These are the activations of a small network on made-up records, seen along a few directions, one row for each record.
After each row come some of the record's fields: S, L, Y, B.
Not every record has every field; a missing one is left out.
Other fields move the rows too, some of them a lot.
(in the rows, 500 means zero)
Random noise pushes rows far along 19 fixed directions. That doesn't count. These rows show it; they differ only by the noise:
[352 451 543 457 429 591 351 540 400 261 505 597 533 495 506 546 414 405
 611 699 484 342 732 693 550 406 481 503 388 439 434 705 638 486 412 367]
[638 232 516 467 549 597 484 479 502 516 453 798 193 398 485 543 619 641
 490 616 431 659 647 601 646 464 403 440 494 608 755 415 507 333 590 539]
[638 553 559 376 332 543 694 408 396 450 434 339 490 474 489 462 513 540
 510 400 723 566 334 447 442 372 589 420 533 613 587 457 395 448 384 514]
[640 442 381 397 534 472 485 554 521 401 505 383 367 373 420 566 516 500
 551 503 342 569 667 474 592 423 533 379 559 559 366 569 642 451 412 427]
[388 636 762 630 623 368 514 592 414 501 633 686 471 467 475 836 637 315
 599 444 499 554 573 731 382 532 479 466 203 355 563 656 647 492 439 622]
[370 363 575 321 456 503 719 540 608 304 596 526 722 635 600 293 608 547
 273 501 824 280 446 523 456 560 480 512 634 572 507 475 533 659 709 543]
[403 588 489 518 553 391 323 534 536 525 725 568 576 390 495 656 640 462
 429 611 463 404 335 605 343 563 496 529 648 327 640 366 422 371 690 560]
[560 475 317 524 533 577 245 518 598 497 384 586 540 643 529 471 389 483
 581 454 369 393 510 454 546 553 557 427 665 340 520 667 421 542 467 443]
[537 330 509 494 540 507 709 614 560 339 433 509 500 488 528 573 428 399
 501 525 536 443 615 500 622 366 396 422 399 463 241 544 579 508 429 456]
[404 543 485 388 548 691 405 493 645 388 478 586 458 454 480 509 415 603
 669 558 581 491 525 626 610 503 465 408 563 522 440 606 398 572 473 245]
[354 589 533 489 322 393 573 500 306 433 586 543 461 429 418 606 494 429
 648 553 465 620 645 667 441 465 552 513 422 409 346 511 514 443 419 536]
[467 363 439 469 555 514 607 470 581 471 531 482 480 468 461 578 479 476
 452 500 547 548 509 589 601 446 434 497 514 540 436 417 441 489 571 502]
[505 421 585 461 530 571 568 488 634 551 543 484 624 480 531 516 636 446
 406 364 556 351 460 582 624 497 513 466 429 668 703 554 637 472 589 653]
[535 550 432 595 330 568 413 595 506 671 468 535 583 591 585 419 472 511
 618 639 345 271 454 436 531 506 486 514 477 499 468 541 652 478 399 373]
[623 414 332 473 541 578 522 414 523 546 503 317 459 507 457 518 426 525
 485 522 405 602 649 540 614 468 493 474 563 682 540 484 609 541 413 446]
[469 337 471 505 282 505 527 455 442 621 553 727 489 542 459 520 405 290
 560 470 480 596 749 659 375 505 601 402 441 368 523 632 546 413 455 453]
[563 267 502 480 556 398 496 442 260 340 422 607 234 503 415 595 508 472
 389 567 482 730 645 529 487 422 435 536 358 484 467 521 532 473 529 507]
[322 297 510 621 597 591 385 515 555 434 365 631 645 588 669 448 286 418
 415 507 648 552 592 497 655 418 431 631 381 521 314 616 505 649 553 470]
[557 689 526 474 386 509 291 375 458 509 503 510 427 323 378 479 493 484
 569 539 453 548 440 582 350 560 472 418 335 507 588 595 555 238 460 398]
[491 600 366 625 575 491 490 477 618 727 484 412 517 437 482 547 365 438
 446 509 387 603 553 558 428 379 472 429 515 407 303 398 517 431 313 476]
[556 290 424 410 544 501 290 425 474 644 297 615 241 412 467 328 588 632
 158 511 468 569 310 326 464 292 515 495 543 518 465 383 426 377 610 415]

[486 599 357 493 377 496 368 445 416 357 527 514 550 525 477 314 391 604
 528 759 397 356 604 570 362 598 448 519 654 374 531 448 521 378 502 472] -> (L l2)
[388 565 673 616 765 540 550 501 478 444 378 582 694 522 690 530 383 422
 224 421 669 560 588 530 369 363 502 494 511 298 470 509 468 659 387 700] -> (S s3; L l1; Y y2; B b3)
[446 576 515 480 565 334 476 537 376 598 495 587 285 718 488 367 655 768
 493 441 547 737 487 426 375 614 612 596 608 585 479 491 492 738 526 534] -> (L l2)
[729 498 454 598 505 534 498 501 409 465 516 351 462 473 546 638 304 454
 673 588 551 731 460 330 458 596 437 537 470 572 495 525 457 593 428 201] -> (S s2; L l3; Y y1; B b5)
[414 519 584 433 511 646 633 496 586 586 495 567 464 396 516 401 449 624
 535 487 480 625 671 568 591 535 503 421 456 634 402 518 557 634 476 360] -> (L l2)
[516 534 567 468 392 481 601 668 429 528 619 388 575 485 492 584 680 462
 617 554 265 312 527 468 632 597 540 500 465 577 463 533 699 603 519 414] -> (S s1; L l3; Y y1; B b2)
[494 526 396 463 348 585 376 352 306 545 393 324 678 449 548 261 441 543
 267 527 358 512 638 448 504 449 634 555 653 567 571 432 578 497 452 638] -> (S s1; L l3; Y y1; B b2)
[449 533 418 380 452 455 310 445 593 374 640 468 547 522 455 419 526 547
 612 388 618 636 616 619 485 630 671 499 721 600 650 611 437 473 605 628] -> (S s1; L l2; B b2)
[528 482 612 442 457 501 367 444 351 491 437 573 451 377 429 651 603 350
 479 345 490 480 365 514 477 431 620 445 360 426 697 667 483 388 545 532] -> (S s2; L l3; Y y1; B b5)
[600 531 368 593 450 445 513 418 491 684 583 374 373 586 376 590 445 515
 656 542 433 670 467 572 462 572 458 541 434 606 528 426 477 426 453 411] -> (S s1; L l3; Y y2; B b2)
[484 398 456 371 411 408 624 558 496 492 517 607 486 603 455 387 611 528
 395 451 445 415 482 384 463 698 487 436 545 408 348 550 546 646 704 346] -> (S s2; L l1; Y y1; B b6)
[518 411 390 493 552 430 612 607 815 447 481 608 428 582 450 381 547 545
 609 385 489 451 552 494 668 617 387 440 482 552 327 557 552 432 586 624] -> (S s3; L l3; Y y3; B b6)
[521 398 532 358 643 481 437 516 375 425 397 594 296 236 493 545 524 587
 445 368 427 801 631 346 601 379 640 439 567 550 370 589 559 602 513 439] -> (S s3; L l3; Y y3; B b1)
[426 566 580 460 447 639 531 368 428 539 446 340 543 455 460 507 492 516
 499 474 589 432 380 605 607 350 521 557 354 706 609 480 505 465 422 516] -> (S s1; L l3; Y y3; B b1)
[571 443 461 606 643 433 322 458 637 451 502 532 532 458 532 500 443 429
 475 345 575 647 427 364 478 612 469 573 494 499 567 561 402 443 631 612] -> (S s3; L l1; Y y3; B b5)
[558 748 515 490 739 500 527 458 557 501 501 356 407 647 399 610 479 531
 461 463 594 531 529 703 202 366 558 293 664 287 592 469 350 558 173 515] -> (S s1; L l2; B b2)
[510 591 548 566 378 605 647 391 441 521 510 569 529 526 472 502 458 537
 534 646 534 461 422 625 438 616 309 505 413 452 647 344 399 403 490 471] -> (S s3; L l1; Y y1; B b1)
[468 448 421 565 608 582 701 509 638 757 465 508 473 730 409 633 483 436
 540 420 380 322 407 590 606 529 413 460 390 446 435 475 476 679 448 373] -> (S s1; L l3; Y y3; B b4)
[483 587 443 534 233 549 586 406 401 721 360 739 572 516 518 350 347 490
 519 369 369 631 550 388 360 649 626 397 614 241 426 477 301 529 479 489] -> (S s2; L l1; Y y1; B b6)
[395 335 606 454 482 404 510 635 551 428 549 560 577 460 609 471 596 388
 457 360 617 512 582 416 572 431 621 552 496 553 382 615 604 553 599 655] -> (S s3; L l3; Y y2; B b3)
[414 534 507 363 428 656 551 386 580 379 555 527 533 449 455 389 411 594
 535 621 675 480 467 601 449 583 424 478 561 518 507 424 332 497 580 290] -> (S s1; L l3; Y y3; B b4)
[538 577 475 616 435 299 613 567 499 631 538 487 549 599 433 566 550 333
 514 412 408 396 386 475 361 561 472 479 344 338 380 494 573 404 478 607] -> (S s1; L l3; Y y3; B b4)
[460 432 404 548 413 334 470 384 457 555 607 374 397 607 410 340 499 451
 332 679 583 570 475 565 308 469 373 635 363 587 382 336 547 394 523 410] -> (S s1; L l3; Y y3; B b2)
[291 647 466 491 689 669 504 410 544 499 338 478 587 549 548 350 490 747
 332 565 433 348 437 556 677 490 378 583 589 543 472 337 441 695 505 609] -> (S s3; L l3; Y y3; B b3)
[421 528 422 434 602 475 615 541 598 247 637 423 559 347 449 610 405 445
 518 632 504 498 738 705 467 417 460 403 692 334 364 384 443 391 455 594] -> (L l2; B b3)
[319 696 486 495 538 472 255 341 489 502 526 363 525 497 323 577 404 368
 494 398 487 512 407 624 344 525 528 513 366 380 374 646 428 508 476 330] -> (S s3; L l1; Y y1; B b1)
[555 526 502 453 630 556 553 483 328 398 346 317 406 539 506 505 427 646
 392 592 522 496 383 373 496 352 477 532 540 518 373 419 413 676 394 336] -> (L l2)
[561 225 618 463 351 583 660 459 511 535 558 695 632 515 580 506 475 321
 414 389 701 448 459 497 414 556 565 449 469 459 754 548 406 458 694 518] -> (L l3; Y y2; B b5)
[611 370 373 503 600 670 409 473 688 544 378 450 492 472 512 584 465 497
 507 419 434 441 426 521 750 347 519 415 651 501 624 443 293 377 492 565] -> (S s1; L l1; Y y1; B b2)

Which values does each new row have?
[537 485 642 683 598 416 583 518 545 690 377 628 645 239 582 628 486 318
 346 221 395 601 331 317 593 573 425 515 223 451 400 503 548 398 679 722] -> (S s3; L l1; Y y2; B b3)
[565 394 493 484 433 453 645 449 314 432 520 624 399 496 410 619 537 505
 536 552 382 554 485 492 568 671 397 546 441 412 560 411 409 510 693 487] -> (S s1; L l1; Y y3; B b4)
[512 349 406 536 526 521 596 509 530 449 303 728 371 721 431 381 363 574
 605 449 387 551 653 483 633 709 369 478 371 449 285 651 477 634 557 415] -> (L l2)
[396 652 626 516 338 430 496 411 225 267 469 490 411 491 377 543 456 487
 713 554 561 578 579 701 470 474 495 586 240 516 490 593 476 351 404 624] -> (L l2)
[395 506 387 490 465 598 273 488 658 669 485 479 381 646 427 482 476 544
 666 508 563 362 372 662 528 278 625 501 601 528 559 521 305 389 384 408] -> (L l2)
[531 445 586 496 641 452 681 414 507 449 518 379 489 358 419 612 490 402
 347 388 577 647 563 602 495 435 446 461 316 594 483 469 562 410 523 634] -> (L l2)
[272 602 531 466 599 588 486 412 551 679 532 647 476 458 454 491 592 647
 475 375 409 639 567 648 624 641 547 530 551 551 571 453 424 670 594 582] -> (S s1; L l1; Y y3; B b4)
[426 521 489 389 386 456 442 437 396 635 458 323 399 385 316 586 576 334
 469 334 412 448 452 575 524 179 693 450 355 498 378 572 562 357 366 496] -> (S s1; L l1; Y y3; B b4)
[615 288 472 549 706 530 504 589 705 594 357 633 284 660 520 411 468 549
 385 533 568 492 539 470 460 361 393 395 434 493 399 535 532 489 415 365] -> (L l2)
[410 464 564 442 608 647 585 321 503 507 504 711 471 543 390 517 481 517
 368 524 489 479 646 801 412 645 412 398 449 394 736 509 440 524 576 498] -> (L l2)
[363 378 655 363 640 718 652 441 421 444 518 577 585 398 447 766 431 300
 384 458 484 391 575 627 560 491 487 388 346 372 480 642 500 764 547 197] -> (S s1; L l1; Y y3; B b4)
[574 454 611 404 550 523 750 470 350 362 474 524 321 610 446 593 559 564
 507 493 609 502 469 554 437 456 511 439 547 439 628 435 335 607 432 492] -> (L l2)
[449 572 576 617 376 558 581 616 403 576 400 545 559 686 661 377 469 570
 574 640 538 377 579 483 464 331 545 544 522 452 408 443 538 578 236 542] -> (S s1; L l3; Y y3; B b2)
[656 638 484 504 637 466 321 620 500 360 594 349 657 543 614 511 536 528
 527 504 425 414 636 424 414 614 623 449 701 521 673 669 714 596 439 580] -> (L l2)
